A small network was shown many inputs. Here are its activations along a few directions, one row for each input.
Each table varies a few parts of the input and shows all the possible inputs, shuffled.
Descriptions start from the smaller parts, as in this example, which fits no table here: one of 4 places along a line, together with either a single point or (one of 2 separate values, together with one of 5 places around a ring) or one of 11 places along a line.
Shared parts are said once, and a part with two or three values counts as separate values.

Other details of the inputs shift rows strongly along two fixed directions, in all tables alike. That doesn't count.

A family of inputs:
row 1: [-31  19 -19 -28  10  -9   8  27 -14  -2 -16]
row 2: [-23  -7  11  18 -11  17   4 -15 -24   0  18]
row 3: [-25  26  18  22  -2  39  10 -20  -9   4  35]
row 4: [-25  13 -14 -25  -5 -22  -5   8 -17   8 -18]
row 5: [ -7  -8  -8  -4  15  -3 -10  15 -10   4 -12]
row 6: [ 29 -21  16   6   1 -14  10   0  32 -12  -1]
row 7: [-23  25  15  31 -16  34   5 -15   2   2  33]
row 8: [ 29 -17  -8   7  19   0 -16 -13  20  -2   4]
row 9: [-26   7   8  12   2  28   3 -20  -2   8  19]
row 10: [-16  35 -16 -24   4 -12   2  22 -20   2 -28]
row 11: [-13  24  11  17 -18  25   0  -9   2  -6  13]
row 12: [-16  -1   7 -23  11 -41  11  29 -17  12 -49]
row 13: [-28   3  35  15  -9  14  27 -28  -2  13   7]
row 14: [-12  15 -15 -27  -5 -28  -9  27   0  -7 -12]
row 15: [  3 -13 -16 -12   8 -15  -6  -2   0  -7  -8]
row 16: [ 36 -25 -14  -1  10  -5  -1  -3  13 -19  13]
row 17: [ 51 -32  -6   5  -1   1  -5 -12  19 -15  24]
row 18: [  5   2 -11  -9  12  -5 -11  19  19 -11  -1]
row 19: [ 52 -29  -5   6 -10   0 -14  -5  36 -12  20]
row 20: [-46  13   7  13  -9  32  12 -23 -14   5  22]
row 21: [-36  17  15   7 -26  29   6 -28 -16  18  23]
row 22: [-25  37 -18 -29  15 -28 -13  40  -1  -1 -27]
row 23: [  4   7 -19 -25  24 -13  -5  25   4  -4 -14]
row 24: [ -4  -8  -4  -9  -5 -16 -11   7 -21   3  -8]
row 25: [ -2  14 -18 -16   6 -16  -8   8 -10   5 -32]
row 26: [ 48 -33   3  17  -7   7 -16 -13   4  -1   1]
row 27: [-22   9   8  11 -15  15   4  -9   1 -13  28]
row 28: [  7 -14   9  -8   9 -24  14  -4  12   6 -24]
row 29: [-20  19  -1 -37  13 -40  22  32  -9   6 -41]
row 30: [ -3   9 -15  -2   8  -6  -6   0  -1  11 -12]
row 31: [ 53 -30  -6  11  -3   5 -12 -23  21  -3   3]
row 32: [-32  14   6  13 -12  27   7  -6   2  -8  29]
row 33: [ -2  14 -17 -32  -3 -19  -2  22  -8   6 -14]
row 34: [-46   8   5  10  -6  18   8  -1 -29   6   7]
row 35: [ 22   4  -8  -6 -10  -6 -11  12  14  -8  -6]
row 36: [ 43 -46  21  19   6 -10   6 -11  15  -2  -3]
row 37: [ 52 -18  -3   7  -3  11  -3 -12  16  -8  11]
row 38: [ -6   6   7 -20   4 -33  13  24  14  -4 -28]
row 39: [-37  21  18  32 -12  33   5 -17 -28  19  20]
row 40: [ 39 -10 -13  10  12   4  -4  -1  15  -6   9]
row 41: [ 44 -33   1  24  16   9 -18 -11  12  -3  11]
row 42: [-23   2  22  19 -28  30   1 -21 -25  17  26]
row 43: [ -2   3  13 -12   5 -16  24  10   1   2 -15]
row 44: [ 34 -20  -4  16   2   4 -13  -6  -1  -2  -8]
Each input here is: one of 4 places along a line, together with either one of 2 separate values or one of 9 places around a ring.
Changing only the place on the line of 4 turns row 35 into row 31. The same change can be made to row 19. Which row results?
Answer: row 21
Which other rows does row 29 become when the choice among 2 separate values takes its other values? List them by row number.
Answer: row 43
A walk changes only the place on the ring of 9. It starts at row 2 and steps to row 34. List the rest of the walk in order.
Answer: row 5, row 41, row 39, row 44, row 26, row 42, row 24

A family of inputs:
row 45: [ 16 -10  -1   6 -10   8  -3  -6  15 -11  17]
row 46: [  9   0 -20 -24   4 -27 -12  25  11  -7 -20]
row 47: [ 13  -6  14  18  -3  16   4 -10  14 -10  24]
row 48: [-53  27  10  -2 -14   7  10   0 -34  13  -4]
row 49: [ 11  -7 -18 -14  13 -22 -16  18  -6   1 -28]
row 50: [-46  37  22  -6 -24   6  19  -2 -25  16  -7]
row 51: [ 14 -20   7   8   8   6   9 -15  13  -5  10]
row 52: [ 25 -14  22  19 -15  11   7 -24  14   2  13]
row 53: [ 13 -21  14  16   5  13  10 -24  15  -3  19]
row 54: [ 13  -3  -1  11  -7  15  -5 -17   8  -4  23]
row 55: [-50  42  -1 -11 -16  12   5   1 -27   8   6]
row 56: [ 21 -20   0  15   1  11  -9 -12   0  -3   8]
row 57: [  9 -12 -11 -18  16 -31  -4  22   0   2 -26]
row 58: [  8  -5   5  17   5  15   6 -12  12  -6  14]
row 59: [  7 -10 -14 -22  15 -32  -2  26  -3   0 -29]
row 60: [-50  38  15  -1  -8  11  11   6 -15   6   6]
row 61: [ 16 -10   8  24   6  18   4 -19  19  -6  20]
row 62: [ 13   1 -29 -23  14 -20 -16  26  -3   1 -25]
row 63: [-6 -5  5  6 -4  0 -1 -6 -9  5 -1]
row 64: [ 16  -2 -26 -18  16 -18 -18  21   1   2 -22]
Changing only one part turns row 55 into row 54. The same change can be made to row 59. Which row results?
Answer: row 57
What is each input in this table made of?
Answer: one of 2 separate values, together with either a single point or one of 9 places around a ring
